Look-ups in named tables: a row name and a column name give one cell, copied from the table.

div
           luf  tunatig  logovir  sobup  denuz  ruzagis    zim
mepem    0.437    0.542    0.626  0.478  0.568    0.132  0.658
samuboz  0.525    0.542    0.509  0.907  0.567    0.533  0.658
bena     0.444    0.542    0.830  0.478  0.567    0.533  0.658
roz      0.525    0.542    0.328  0.478  0.650    0.428  0.678
gubolad  0.498    0.494    0.505  0.478  0.616    0.616  0.658
ripilud  0.525    0.351    0.177  0.478  0.568    0.481  0.658
dela     0.525    0.587    0.505  0.478  0.568    0.773  0.601
bupo     0.525    0.542    0.186  0.580  0.568    0.533  0.672

ripilud, luf: 0.525
bena, logovir: 0.830
ripilud, ruzagis: 0.481
dela, ruzagis: 0.773
ripilud, logovir: 0.177
mepem, tunatig: 0.542
samuboz, zim: 0.658
bupo, tunatig: 0.542
bupo, sobup: 0.580
ripilud, tunatig: 0.351
bena, sobup: 0.478
roz, ruzagis: 0.428
bena, luf: 0.444
dela, sobup: 0.478
dela, zim: 0.601
ripilud, zim: 0.658
dela, denuz: 0.568
mepem, ruzagis: 0.132

Table kedoru
,fef,danane,pob,venu
sus,0.687,0.652,0.692,0.729
fiz,0.764,0.215,0.812,0.773
zef,0.674,0.712,0.286,0.157

pob of sus: 0.692
pob of fiz: 0.812
venu of zef: 0.157
danane of zef: 0.712
danane of sus: 0.652
pob of zef: 0.286
fef of sus: 0.687
venu of fiz: 0.773
venu of sus: 0.729
Row with the largest venu: fiz

Table dil
         bekiv  busas  fivud  lud  pid  domike  kuv  perageg  gevabo  pof
leravur    129    122    123  124  132     123  111      145     140  151
bik        132    118    132  141  139     124  115      134     130  158
ret        131    119    132  133  134     122  114      142     131  156
dalokit    129    114    130  125  127     143  151      150     112  107
desez       99     65     77   37  128     125  139      169     144   88
maguri     105     69     85   36  137     136  136      171     126  106
lano       108     77     84   25  153     140  135      171     110  124
tar        105     80     88   37  141     149  135      180     106  132
pumi        99     68     81   41  132     137  135      173     131   98
nibame     154     67    156  162   82     217  233      108     107  174
vod        135    110    133  123  126     143  151      150     111  107

bekiv of desez: 99
kuv of lano: 135
domike of ret: 122
pid of dalokit: 127
lud of tar: 37
busas of ret: 119
lud of leravur: 124
pid of leravur: 132
fivud of vod: 133
gevabo of desez: 144
bekiv of maguri: 105
pof of bik: 158

dadut:
,resa,gade,vabuno
kilozov,104,106,53
nisof,179,190,101
dok,229,207,68
gatos,92,154,80

What is the gade of gatos in dadut? 154
What is the resa of dok in dadut? 229
What is the resa of kilozov in dadut? 104
What is the resa of nisof in dadut? 179
What is the vabuno of nisof in dadut? 101
What is the gade of nisof in dadut? 190
What is the gade of kilozov in dadut? 106
What is the resa of gatos in dadut? 92
Row with the largest gade: dok

vudor =
|  | sak | lusomad | faf | vasur |
|---|---|---|---|---|
| noveru | 55 | 14 | 74 | 55 |
| gup | 18 | 17 | 72 | 33 |
| pelar | 83 | 17 | 75 | 58 |

gup, vasur => 33
pelar, lusomad => 17
noveru, lusomad => 14
noveru, faf => 74
pelar, faf => 75
gup, faf => 72
gup, lusomad => 17
pelar, sak => 83
pelar, vasur => 58
noveru, sak => 55
gup, sak => 18
noveru, vasur => 55
Which row has the largest vasur? pelar

Table liv
	kedi	lif	furiteb	pel	big
guf	138	207	66	121	86
muvalog	143	154	125	138	122
tad	229	166	62	33	55
vode	238	162	79	57	47
gar	234	125	115	54	90
kulepa	33	132	189	214	223
ked	129	108	180	159	178
kegibuk	54	115	197	200	228

kulepa, furiteb -> 189
vode, lif -> 162
kulepa, big -> 223
tad, lif -> 166
gar, furiteb -> 115
kegibuk, furiteb -> 197
tad, big -> 55
kulepa, kedi -> 33
muvalog, big -> 122

mipuga:
	fuv	nid	sizi	zik	tegare	lafo	gumu	luk
mizeraz	61.3	13.8	67.2	31.2	60.3	31.0	36.6	38.4
rer	57.6	40.5	80.3	42.3	74.6	68.8	26.6	71.7
niv	22.5	72.7	46.0	52.5	39.5	43.2	66.9	65.3

rer, tegare => 74.6
mizeraz, luk => 38.4
rer, nid => 40.5
rer, lafo => 68.8
mizeraz, lafo => 31.0
mizeraz, fuv => 61.3
niv, tegare => 39.5

magire:
|  | rodi | depofo | mumezog | kolegus | bet | nono | pud |
|---|---|---|---|---|---|---|---|
| gab | 105 | 135 | 91 | 140 | 98 | 106 | 196 |
| gava | 36 | 89 | 84 | 171 | 110 | 135 | 132 |
| rokaget | 101 | 90 | 130 | 109 | 136 | 128 | 67 |

What is the depofo of gava in magire?
89
What is the depofo of rokaget in magire?
90
What is the mumezog of gava in magire?
84
What is the pud of rokaget in magire?
67
What is the rodi of gab in magire?
105
What is the nono of gava in magire?
135
What is the kolegus of rokaget in magire?
109
What is the mumezog of rokaget in magire?
130
What is the pud of gava in magire?
132
What is the bet of gava in magire?
110
What is the pud of gab in magire?
196
What is the rodi of rokaget in magire?
101
What is the kolegus of gab in magire?
140

zulovut
|  | gagodit | bupe | fuzas | lanabu | tum | zed |
|---|---|---|---|---|---|---|
| zovufe | 83 | 93 | 76 | 167 | 100 | 24 |
| sim | 200 | 135 | 228 | 42 | 57 | 182 |
| senak | 66 | 129 | 67 | 179 | 87 | 35 |
| nozom | 190 | 201 | 198 | 88 | 152 | 146 |
| nesadu | 176 | 205 | 209 | 79 | 211 | 136 |
| bani | 100 | 110 | 86 | 203 | 69 | 85 |

What is the zed of zovufe in zulovut?
24
What is the lanabu of bani in zulovut?
203
What is the fuzas of bani in zulovut?
86
What is the zed of sim in zulovut?
182
What is the fuzas of nozom in zulovut?
198
What is the fuzas of zovufe in zulovut?
76
What is the tum of nesadu in zulovut?
211
What is the lanabu of sim in zulovut?
42
What is the gagodit of nesadu in zulovut?
176
What is the bupe of bani in zulovut?
110
What is the tum of zovufe in zulovut?
100
What is the bupe of sim in zulovut?
135
What is the zed of nesadu in zulovut?
136
What is the fuzas of senak in zulovut?
67
What is the gagodit of senak in zulovut?
66
What is the bupe of nesadu in zulovut?
205
What is the tum of senak in zulovut?
87

guku:
,kore,zodu,zefum
basi,-733,557,641
gub,757,994,147
mub,429,-105,779

zefum of basi is 641
zefum of gub is 147
kore of gub is 757
zodu of gub is 994
kore of mub is 429
zefum of mub is 779
zodu of basi is 557
zodu of mub is -105
kore of basi is -733

sabula:
	vufop	gisa	memu	setetu	denotis	malos	simeme
vugad	116	127	143	71	140	75	146
beda	110	87	82	113	190	143	140
zuf	108	76	135	87	123	112	136
rutul	150	137	150	108	106	79	131
mon	99	105	111	97	142	122	142
luza	120	94	64	177	164	206	119
vid	127	137	64	159	198	147	130
sefufi	140	160	183	78	109	46	132
furepu	154	132	111	203	120	190	96
kig	123	133	120	147	123	146	120

denotis of rutul is 106
simeme of luza is 119
setetu of sefufi is 78
vufop of luza is 120
malos of kig is 146
denotis of vugad is 140
malos of beda is 143
denotis of beda is 190
simeme of vugad is 146
setetu of furepu is 203
denotis of vid is 198
memu of luza is 64
malos of rutul is 79
malos of vugad is 75
gisa of luza is 94
setetu of vid is 159
vufop of beda is 110

nav =
	bap	sutuvop	nor	kekig	sesoki
poma	197	101	61	133	194
lol	112	89	190	75	160
gop	175	77	102	197	244

What is the sutuvop of lol in nav?
89
What is the nor of lol in nav?
190
What is the nor of gop in nav?
102
What is the bap of lol in nav?
112
What is the sesoki of poma in nav?
194
What is the bap of gop in nav?
175
What is the sesoki of gop in nav?
244
What is the kekig of gop in nav?
197
What is the kekig of lol in nav?
75
What is the sesoki of lol in nav?
160
What is the bap of poma in nav?
197
What is the nor of poma in nav?
61
What is the kekig of poma in nav?
133
What is the sutuvop of gop in nav?
77
What is the sutuvop of poma in nav?
101

gom
columns: laved, migov, radav, zeg, bada, femobol, tev, dud
sedof: [25.009, 55.313, -58.910, 5.204, -58.003, 65.899, -2.876, -9.492]
dag: [30.407, 54.902, -51.734, 61.000, -87.977, 57.182, -2.266, -28.483]
ligoki: [45.818, 52.924, 1.298, 61.948, -8.038, 46.154, -72.785, -53.132]
ketemu: [35.211, 26.882, -8.289, 62.361, -7.968, 36.213, -74.485, -42.666]
pudir: [33.672, 43.565, -44.801, -0.627, -59.417, 71.641, 0.502, -20.628]
famu: [43.686, 59.477, -47.436, 61.999, -92.089, 68.809, 12.905, -10.259]
kur: [45.606, 15.263, 1.447, 41.378, 17.320, 39.257, -93.296, -19.786]
ser: [16.893, 40.442, -51.260, -3.957, -84.719, 59.402, -2.973, 6.893]
mozib: [45.071, 47.800, -1.749, 55.263, -4.126, 47.012, -82.090, -41.810]
dad: [15.878, 52.187, -49.191, 11.661, -63.649, 80.933, -7.484, -3.512]
bomobi: [42.339, 8.946, 3.234, 50.202, 4.348, 24.809, -88.391, -46.973]
pozog: [36.847, 61.639, 12.448, 48.318, -12.281, 52.021, -83.718, -48.079]
pasusi: [31.892, 44.745, -50.265, 5.450, -68.630, 71.162, 6.602, -7.562]
voz: [26.282, 16.856, -11.156, 61.546, 10.556, 31.215, -87.743, -24.539]

dud of ser: 6.893
laved of dag: 30.407
dud of bomobi: -46.973
femobol of pudir: 71.641
bada of pudir: -59.417
laved of pudir: 33.672
bada of dag: -87.977
dud of ligoki: -53.132
tev of pudir: 0.502
laved of pozog: 36.847

